cols: A B S M Q P K
[101  92 123 170  85 131  75] -> T
[102 102 111 137 119 170 154] -> Z
[102  91 111 137 119 170 154] -> W
[101  92 123 155  85 131  75] -> N
then: [101  92 123 155]
[ 85 131]
then: [102 111]
[137 119]
then: [102 111 137 119]
[170 154]

cols: kitup fis Vob Gilam zira vaf Zolim rafiv Gud sisep
[140 118 106 137  90 130 112 146  95 155] -> Sef
[ 93 130 118 144 110 127 130  91 131  74] -> Babi
[109 104 129  94 145 129 142  86 145  72] -> dute
[116 103 116 103 118 121  92 121  89 140] -> Damag
[140 118 106 137  90 130 112 146 113 129] -> Miki
perm: [106  95 112 137 130 140 155 146  90 118]
Sef
asked: [140 118 106 137  90 130 112 146 113 129]
Miki
down: [ 91  86 121 146]
rafiv
asked: [116 103 116 103 118 121  92 121  89 140]
Damag

cols: nerov betot duzi bir Zesu
[ 98 103  74  57 148] = vobod
[147 128 110  96 136] = Kud
[103 149  85  94 141] = Mefu
then: [103 149]
[85 94]
then: [ 98 103]
[74 57]
down: [148 136]
Zesu
succ: [98]
[103]

cols: Sosak vus Nas vopid vev duneg Vemut
[181 182  80 179  90 127 183] : rele
[ 89 130 104  96 110  84 108] : gib
[174 167  88 152 181  83  89] : pofaf
[181 182  80 179 132 127 183] : pudeb
down: [110 181]
vev
down: [ 84  83 127]
duneg
asked: [181 182  80 179 132 127 183]
pudeb

cols: fosu susob bive doz pozit mivub fom Bupev bam
[190 109 125  70 194 118 101 179 106] -> vel
[ 85  74  83 110 111  71 130  59  73] -> sede
[183 112 131  67 179 132 124 166  98] -> pusu
[138  57  69  70 147  66  72 134 125] -> nela
[ 71 168 154 177  62 155 168  64 135] -> kis
[114  61  69  66 126  67  70 114 133] -> budaz
[ 94 177 163 176  62 165 171  93 151] -> fero
[101 170 168 178  82 168 173 110 163] -> nesur
[114  61  69  78 126  68  67 118 141] -> Nol
[101 170 168  77  82 168 173 110 163] -> lodum
[141  77  85  88 156  77 118  82  73] -> Katut
[114  61  69  78 126  67  70 114 133] -> Tesed
then: [ 94 177 163]
[176  62]
asked: [114  61  69  78 126  68  67 118 141]
Nol
succ: [94]
[177]
succ: [109]
[125]

cols: Mesid Lofi rizo kir Nemut Bupu der davud vedef
[136 135 144 188 120 128 138 137 120] = kavan
[132 124 144 136 137 105 120 115 124] = ketu
[125 145 130  67 149 124 144  99 127] = Pofo
[137 131 138 183 128 112 130 123 139] = teku
[107 122 146 152 141 132 124 128 142] = dur
[137 124 121 140 111 121 131 140 134] = mana
[121 101 121  97 127 133 135 118 131] = miz
[121 135 114 116 134 132 118 123 121] = tonep
[137 138 112 183 128 131 118 124 128] = ton
[132 130 121 151 131 130 130 139 162] = zovi
asked: [125 145 130  67 149 124 144  99 127]
Pofo
asked: [136 135 144 188 120 128 138 137 120]
kavan
then: [101 121  97]
[127 133]
down: [115  99 123]
davud
then: [137 138 112 183 128 131]
[118 124]
down: [131 121]
vedef
down: [120 144 130 124 131 135 118 118]
der

cols: Lik Bezib nusu zoku
[ 77  78 180  95] -> duve
[ 78 144 110 179] -> Pakeg
[ 77 110 179 144] -> Dut
down: [144 110]
Bezib
perm: [144 179 110  77]
Dut
asked: [ 77  78 180  95]
duve
asked: [ 78 144 110 179]
Pakeg
succ: [180]
[95]
down: [ 78 144]
Bezib

cols: sor nenif nafa nones Gevef sog ketul
[132 131 109 132 120 136 129] : Keb
[153 140  74 116 131 114 138] : gopu
[109 131 120 132 137 129 132] : fad
[130 131 123 134 125 120 126] : kigil
[123 134 122 134 125 129 126] : Lubov
asked: [109 131 120 132 137 129 132]
fad
perm: [132 129 137 132 120 131 109]
fad
succ: [122]
[134]
then: [153 140  74]
[116 131]
then: [123 134 125]
[120 126]

cols: Luni surik bafi levu vik labil Lavef fozaf mivu Kiti
[126 129 127 129 128 129 127 129 127 129] = sebot
[129 127 128 127 129 129 127 129 128 126] = kabad
[ 58 194  58  82  61 199 193 128  96 154] = kesi
asked: [129 127 128 127 129 129 127 129 128 126]
kabad
then: [126 129 127 129 128 129 127]
[129 127]
perm: [126 127 127 127 128 128 129 129 129 129]
kabad
down: [126 129]
Luni
succ: [82]
[61]

cols: moma lera Pino mekub meb dokep Luz siko zim
[ 81  83  83 117 121 106 108  78  90]  zaf
[174 106 118  81 176 109 108 163 112]  gomi
[109  90  80 112 107  90  91 107 129]  Nago
[ 80 154  83 149  81 136 117  82 174]  Bugob
[ 83 106  78 153  82 107  90  83 167]  tosu
[ 80 154 118 149  81 136 117  82 174]  fudo
[165  90 101 133 174  95 115 138 102]  Babon
[ 97  82  78 120  94  82  80  94 149]  neke
[165  90 101  85 174  95 115 138 102]  bezu
[141  77  77  80 146  76  77 134 132]  zadu
down: [108 108  91 117  90 117 115  80]
Luz
asked: [ 97  82  78 120  94  82  80  94 149]
neke

cols: nal gub pada Dum
[148 165 161 159] : pimev
[184 154 160 146] : Niro
[162 149 158 152] : Tir
[170 171 160 163] : fosi
[178 166 146 156] : fif
[155 157 146 151] : Tekaz
asked: [178 166 146 156]
fif
asked: [162 149 158 152]
Tir
succ: [170]
[171]
down: [165 154]
gub
succ: [154]
[160]
down: [154 149 171 166 157]
gub

cols: saru bonom rudog Ruri lak kig
[101 164 104 123 128 102] = Vip
[ 72 147  63  68 130 126] = Liba
[ 69 195 121 108 183  99] = pagin
[175  65 156 160  65 120] = fov
[134  88  82 142  60  67] = zilik
[ 83 125  62  68 117 131] = vup
[ 63 165  66  70 149 125] = susu
[134  88  82 142  63  67] = Poro
[ 68 149  66  68 140 126] = kuno
[ 72 189 129 122 182 102] = nimes
[ 82 169  85 110 125  88] = romam
succ: [123]
[128]
perm: [ 67  60 142  82  88 134]
zilik
asked: [ 83 125  62  68 117 131]
vup
down: [126  99 120  67 131 125  67 126]
kig
succ: [117]
[131]
asked: [134  88  82 142  60  67]
zilik

cols: Susop Rase rur Tuf
[143  93 153 127] -> boro
[141 124 151  66] -> gor
[141  82 148 135] -> zozal
down: [ 66 135]
Tuf
down: [153 151]
rur

cols: vubik fet dap paf
[159 168 104 152]  Bodom
[167 195  72 169]  dibup
[ 97  57 196  73]  nivu
[164 177  94 163]  mim
[159 168 100 155]  duf
succ: [72]
[169]
down: [159 167]
vubik

cols: Tiz kinun Pirov Dab bev Demel
[134 121 132 169 114 124] -> gumig
[134 121 132 169 114 136] -> Vaguz
[123 120 139 114 115 129] -> Bitiz
[146 155 161 127 189 117] -> bodut
[121 117 120 163 148 128] -> Veba
[100 154  79 175 197 155] -> Bopif
[162 105 161 120  86 152] -> faruz
[162 105 161 148 118 131] -> ganas
[114  79  58 100  78  79] -> fazig
[134 129  79 102 178 153] -> meno
[142  75 181 108 118 113] -> bofo
then: [121 117]
[120 163]
asked: [162 105 161 148 118 131]
ganas

cols: fut leda nev pokol gidis dano
[119  75 104 137 139 135]  digum
[ 92 104 151 184 153 144]  zabo
[115 102  82 158 171 147]  lozu
[103  65 114 158  97 124]  Nif
[112  69 106 144 118 129]  Mes
[ 95  93 163 171 148 141]  bevo
[171 147  82 101 115 158]  gif
[111  89 164 145 165 143]  Ris
[150 138 104 142 162  92]  Fone
perm: [ 82 101 115 147 158 171]
gif
then: [150 138 104]
[142 162]
perm: [171 147 115 102  82 158]
lozu
asked: [103  65 114 158  97 124]
Nif
then: [ 92 104 151]
[184 153]

cols: zudug lidan Tutom Sofez Gupi Zofo Zolad pugi sepa Madim
[ 83  91 132 133 143 137  82 138 156  91] : Banib
[155 143 132  91 138  91  83  82 137 133] : zago
[ 77 153 100 133 116  91 124 180  82 133] : Mik
[128 127 128 128 128 128 128 127 128 128] : Tura
[120 151 119 139 132 120 119 149 121 118] : rog
asked: [ 83  91 132 133 143 137  82 138 156  91]
Banib
asked: [155 143 132  91 138  91  83  82 137 133]
zago
down: [ 91 133 133]
Madim
perm: [ 91  83  82 137 133 155 143 132  91 138]
zago
asked: [120 151 119 139 132 120 119 149 121 118]
rog
down: [132 132 100 128]
Tutom

cols: susos kuben tuper potu vugi Lupag
[122 121 112 172 129 174] -> Tovam
[ 75 137 127 135 120 165] -> fetov
[139 124 112 180 134 163] -> dusi
[ 71 149 134 124 119 152] -> zizut
[122 148 148 109 117 112] -> Dusud
[107 182 147 109 118 115] -> nozav
[170 172 142 113 112 124] -> logar
[103 122 115 161 124 178] -> tasi
[ 88 174 145 111 119 124] -> fute
[ 76 162 140 116 119 137] -> koso
[ 86 127 120 148 121 175] -> nus
[ 86 127 120 148 121 115] -> Gevum
succ: [135]
[120]
asked: [ 86 127 120 148 121 115]
Gevum

cols: Sak donu doleb gofet nez
[200 137 128 131 146] = segal
[129 129  85 136 119] = nepak
[119  85 128 136 129] = munar
asked: [200 137 128 131 146]
segal
then: [119  85]
[128 136]
perm: [129 136 128 119  85]
munar
then: [ 85 128]
[136 129]

cols: pura luf metub vut gokal timo
[116 121 129 130 121 123] = popu
[126  83 122 150 174 140] = non
[117 130 133 127 127 121] = kepos
[124 130 128 120 145 131] = gab
[122 174 139 150 126  83] = kuram
succ: [139]
[150]
succ: [133]
[127]
perm: [ 83 126 150 139 174 122]
kuram
asked: [116 121 129 130 121 123]
popu
asked: [126  83 122 150 174 140]
non

cols: zoda siped rin ket kenib gada
[118 111 138 150 171 153] = tamun
[126 104 126 130 160 157] = vofe
[121 161 137 143 108  97] = Viv
[127 122 167 105  93 116] = Seva
[136 102 141 102 112 134] = Vibaf
[125 165  64 141 154 134] = mero
[122 183 145 130  68  65] = Rofef
[136 102 141 102 112 113] = tupep
[127 122 127 130 137 135] = bolud
down: [157  97]
gada
asked: [127 122 127 130 137 135]
bolud
asked: [136 102 141 102 112 134]
Vibaf
down: [167 141]
rin
down: [137 167 141  64]
rin

cols: fesag gosul mise Bosuf
[175 127 141 142] -> kema
[142 127 175 142] -> mup
[127 175 141 141] -> letok
[ 97 126 131 120] -> mol
[141 142 127 174] -> loru
down: [141 175 141 131]
mise
perm: [142 127 175 141]
kema
perm: [142 175 127 141]
kema
perm: [142 141 127 175]
kema

cols: Niv Rap duzuz sis Vimuf depit
[ 57 147 125 139  93 197]  romu
[ 59 140 139 133 114 194]  nonu
[201 126 116 141 139  65]  sala
[201 126 116 123 139  65]  Vezov
asked: [201 126 116 141 139  65]
sala
asked: [ 59 140 139 133 114 194]
nonu
asked: [ 57 147 125 139  93 197]
romu

cols: zep zogeb Damam Milig Sok naf nite lote sidib
[150 105  71 115  81 127 135  96  92]  pife
[134 103 130 150  59 135 127 176 121]  fugi
[ 95 148 141 168 110 102  93 174  84]  Pota
[134 103 130 150  59 112 171 111  95]  remos
[119 173 117 165 140 154  61 136 180]  selem
[125 141 154  92 186  97 155 160 165]  vol
[188 182 100 142 152 145 132 157 113]  roke
[104 101  70  92 129 103 114 179 114]  Tope
[154 171 105 136  76 167 100 145 161]  Sude
[113 162 139 139 114 192 136 105 184]  Puru
[197 170 108 133 166 132 131 156 112]  dasi
asked: [125 141 154  92 186  97 155 160 165]
vol
then: [135 127]
[176 121]
down: [ 92 142  92 136]
Milig
asked: [154 171 105 136  76 167 100 145 161]
Sude
succ: [179]
[114]
then: [101  70  92]
[129 103]

cols: lumif gesa seduv kop rafit mib Mazen tamon
[176 136 101  93 135 112 106 128] = fadab
[176 136 101  93 135 132 106 128] = girol
[ 88 115 127  85 117 121 131 121] = Muga
down: [176 176]
lumif
asked: [ 88 115 127  85 117 121 131 121]
Muga
then: [ 88 115 127  85]
[117 121]
down: [101 127]
seduv
then: [117 121]
[131 121]

cols: Nuno Dugob Vata Guz
[199  80 153  79] = Saf
[100 126 107  88] = Velil
[150 110  88 173] = vid
[172 118 118 145] = fetu
[ 84 115 127 149] = nam
[104  98 154  97] = zum
asked: [ 84 115 127 149]
nam
asked: [172 118 118 145]
fetu
succ: [150]
[110]
succ: [126]
[107]

cols: fef Zilef rop Lun feka roz lis pidem
[108 130 114  98 121 133  96 108] -> sulem
[117 133 114 105 135 133 102 108] -> zalit
[129 152 131 127 105 155 124 129] -> Vun
[141 156 164 147 109 200 126 158] -> Nuna
[133 138 139 124 124 101 109 134] -> Ril
[115 140 139 119  99 166 109 134] -> sagog
[126 139 107 111 136 124 116 104] -> tel
[113 144 125 112 105 147 111 123] -> pepel
succ: [102]
[108]
asked: [141 156 164 147 109 200 126 158]
Nuna
down: [ 99 136]
feka
succ: [156]
[164]

cols: Buz tivum Tolu neli Sidi
[125 143 124  90 185] : gid
[129 194 182 129 122] : Fatip
[ 89 157 143 128 177] : kube
[124 125 185 144  90] : vamig
[138 116 139 119 126] : sab
[ 76 163 148 142 148] : taset
asked: [ 89 157 143 128 177]
kube
perm: [185  90 124 143 125]
gid

cols: lofa febem fedin Tus popir papod Kufo lol
[135 137 131 138 128 109 131 131] : lunev
[121 130 130 142 162 139 179 125] : pud
[179 130 125 130 162 139 143 121] : Nuga
[132 121 127 131 149 115  90 130] : Ved
[134 120 127 112 126 117  73 126] : rov
[127 130 136 121 135 116  95 128] : sepi
[135 125 130 138 128 119 117 130] : Zur
[121 130 130 136 162 139 179 130] : Neda
[129 131 123 145 135 115 142 128] : vesu
[125 125 131 134 139 134 155 127] : rig
[121 130 130 136 162 139 135 125] : luze
succ: [109]
[131]
perm: [121 125 130 130 139 142 162 179]
pud
asked: [135 125 130 138 128 119 117 130]
Zur

cols: vitu mif Nuf Batid
[ 83  74 102 150] = Vopug
[ 89 104  81 103] = vove
[ 83  74 190 150] = Reb
[110 149 182 130] = Gal
down: [103 150 130]
Batid
succ: [104]
[81]
asked: [ 83  74 190 150]
Reb
asked: [110 149 182 130]
Gal

cols: rar duvat libif delol
[159 154 155 144] -> Lumup
[173 180 103 175] -> pebo
[182 178  99 182] -> moget
[ 57 168 196 189] -> tise
[102  81 147 107] -> vivud
[173 164 100 177] -> Zegug
[168 196  56 189] -> Lusi
asked: [159 154 155 144]
Lumup
perm: [ 56 168 189 196]
Lusi

cols: nafop Gurat Buzi Rudos zive rak
[117 124 170 141 130 153] : dop
[ 81 167 172  74  99  76] : Kava
[185  75  90 169 176 158] : Vipa
[ 85  81 112 100 162  78] : Tafe
[181 161 106 130 100 108] : nutev
[141 179 100 154 163 165] : zenok
[ 85  81 112 100 162 184] : zetu
[173 176 133 164 108  82] : Zof
[145 107 155 118  83 178] : zaroz
[102 162 155 142 148 129] : Gis
[124  76 127  86  78 147] : Gat
[ 98 137  86 108 112 170] : dopir
succ: [90]
[169]
succ: [163]
[165]
asked: [173 176 133 164 108  82]
Zof

cols: pato Nik fege fogu
[145 136 122 119] -> rovi
[127 165 134 153] -> vub
[145 164 137 152] -> vilug
[122 186 123 106] -> vap
[145 136 137 121] -> Tini
[141 134 156 145] -> vavib
[138 127 158 166] -> Lasil
asked: [138 127 158 166]
Lasil
succ: [141]
[134]
asked: [127 165 134 153]
vub
succ: [158]
[166]
asked: [141 134 156 145]
vavib

cols: Bipu Dukom buru Lobad zulas nirig
[117 113 131 167 108 132] : fuzi
[133 117 113 108 131 167] : Mafa
[ 59 162 109 161 115 126] : Pil
[115 166 114 145 174  94] : Rufim
perm: [167 131 108 113 117 133]
Mafa
asked: [ 59 162 109 161 115 126]
Pil
succ: [162]
[109]
perm: [108 113 117 131 132 167]
fuzi
perm: [109 161  59 126 162 115]
Pil

cols: mip toreg fipig reva saz gaka los
[180 144 187  99 159  95 189] : duto
[107  81 126 141 128 182 119] : Fos
[130 127  79 118 164 125 160] : Viru
down: [ 99 141]
reva
succ: [127]
[79]
perm: [141 128 182 119 107  81 126]
Fos
down: [128 164]
saz
down: [182 125]
gaka
asked: [180 144 187  99 159  95 189]
duto

cols: Solir vam Pitu pumat sul mapi Bal pok riko Varin
[144 131 151  84 135 105 112 155 129 138] -> Fof
[151 132 129 155 117 135  84 105 112 144] -> sobus
[ 84 176 111 157  96 115 136 158 183  74] -> fisug
[144 124 145 101 106  98 137 110 118 164] -> levo
[148  89 135  85 128 116 113  84  72 167] -> Ribe
succ: [148]
[89]
perm: [144 112 105  84 135 117 155 129 132 151]
sobus
succ: [116]
[113]
asked: [ 84 176 111 157  96 115 136 158 183  74]
fisug

cols: Rafe vope kela Bagov
[147 170 111 125] : madob
[147 118 138 130] : bava
[135 194  89 120] : kiso
[111 129 171 147] : laka
[131 106 138 130] : mepos
[109 129 132 114] : pavoz
[142 194  92 122] : sig
[125 143 121 118] : Fuv
perm: [125 111 170 147]
madob
down: [ 89 171]
kela
perm: [129 171 147 111]
laka
down: [111 138]
kela
asked: [142 194  92 122]
sig
succ: [106]
[138]
asked: [147 170 111 125]
madob

cols: pevi feso pugos mimak letov ragi Subop
[113 148 105 184 140 130 113]  zise
[120 136 120 155 134 130 121]  Bifo
[132 113 131 109 122 129 133]  lizus
[ 84 157  93 175 163 170  87]  nurov
[112  81 140 105 184 129 123]  Vevos
[112  81 172 126 124 138 121]  riti
[175 126 124 198 135 136 110]  Pev
perm: [105 113 113 130 140 148 184]
zise
then: [105 184 140]
[130 113]
asked: [112  81 172 126 124 138 121]
riti
down: [175 105 126 198]
mimak
then: [172 126 124]
[138 121]
succ: [109]
[122]
succ: [134]
[130]

cols: mit vetip vazuv Bimi
[146  69 122 150] -> suf
[107  91 139 151] -> Farur
[146 168  94 123] -> suvir
[ 69 146 151 122] -> Fivi
asked: [146 168  94 123]
suvir
succ: [168]
[94]
down: [146  69]
mit
perm: [122 150 146  69]
suf
down: [139  94 151]
vazuv

cols: nubi zef fude Tul
[127 127 129 160] : buf
[131 124 179 179] : tuv
[131 123 179 178] : lilin
[130 181 178 118] : bafuz
[130 118 181 179] : Tives
[129 110 181 180] : patuv
asked: [130 181 178 118]
bafuz
perm: [179 181 118 130]
Tives
asked: [131 124 179 179]
tuv
down: [181 181]
fude

cols: lezed gok guna Zokem fep nume
[ 96 125 156 141 127 146]  Fevoz
[145 136  79 107 115 167]  sosat
[160 105 142 180  97 124]  Loto
[149 126  73  89 108 129]  sotu
[183 163 121  84 156 130]  zelit
[139 163 141 156 152 130]  Vobuf
[145 118 153 118 108  59]  latu
[161 144 147  95 152 146]  Sifa
[154 141 115  66 144 126]  Ropav
[162 156 183 130 121  84]  Sev
down: [105 126 163 163]
gok
perm: [ 84 121 130 183 156 162]
Sev
then: [163 121]
[ 84 156]
then: [163 121  84]
[156 130]

cols: Kav Puz Nisiz bafev Debid Kalek zasi Naru tisu
[138 155 133 132 130 117 116 122 128] : bom
[133 145 158 126 164 124 122 160 145] : Dipi
[149 168 134 152 132 124 132 117 124] : sas
[115 123 164 139 162 150 164 183 153] : maka
[120 123 151 109 156 121 113 157 143] : Vafe
[138 140  92 121  85 107  96  68  99] : Fomed
[119 105 144  88 159 111  91 146 137] : lufo
[138 158 128 162 115 143 159 127 128] : pid
asked: [138 140  92 121  85 107  96  68  99]
Fomed
then: [133 145]
[158 126]
succ: [111]
[91]
asked: [138 155 133 132 130 117 116 122 128]
bom
then: [115 123]
[164 139]

cols: fip ketas kemip dor salo gulab Pebi Dotu badub
[121 165 125 179 155  65 149 122 152] : Lazok
[133 165 129 178 163  72 155 119 157] : Pum
[137 181 148 170 167  75 164 118 158] : Fasat
[155 188 160 176 173  71 166 113 159] : Mor
[136 181  71 177 165 172 117 167 123] : Mebe
[136 177 123 181 172  72 165 117 167] : las
[155 137 183 154 104 124  67 185  69] : tetis
[155 172 160 165 167  84 160 114 155] : soleg
[136 177 123 181 172  72 165 117 143] : Pogof
asked: [136 177 123 181 172  72 165 117 167]
las
asked: [136 177 123 181 172  72 165 117 143]
Pogof
then: [137 181]
[148 170]
asked: [155 172 160 165 167  84 160 114 155]
soleg
perm: [165 117 167 136 177 123 181 172  72]
las

cols: Bimet zolap Taga nokep
[ 87 114  88 122]  Kege
[170 114 111 173]  zunis
[169 142  77 155]  pubi
[142 168  77 155]  voze
[133 168  82  79]  Bel
[170 114 111 187]  nenu
asked: [170 114 111 187]
nenu
succ: [169]
[142]
down: [ 87 170 169 142 133]
Bimet
perm: [155  77 168 142]
voze
asked: [169 142  77 155]
pubi

cols: lef foz vuku pozes tun
[162 163 151  88 143]  fem
[117 123 134 117 138]  veg
[138 137 140 180 105]  Vapin
[138 137 140 106 137]  daget
[136 136 142  69 152]  Naka
[136 136 142 108 138]  guze
[137 142 125 130 143]  Bovi
[117 123 134 117 133]  fer
perm: [117 117 123 134 138]
veg
succ: [163]
[151]
asked: [136 136 142 108 138]
guze
down: [108 130 117]
pozes
down: [163 123 137 137 136 136 142]
foz
asked: [162 163 151  88 143]
fem
perm: [125 130 137 142 143]
Bovi

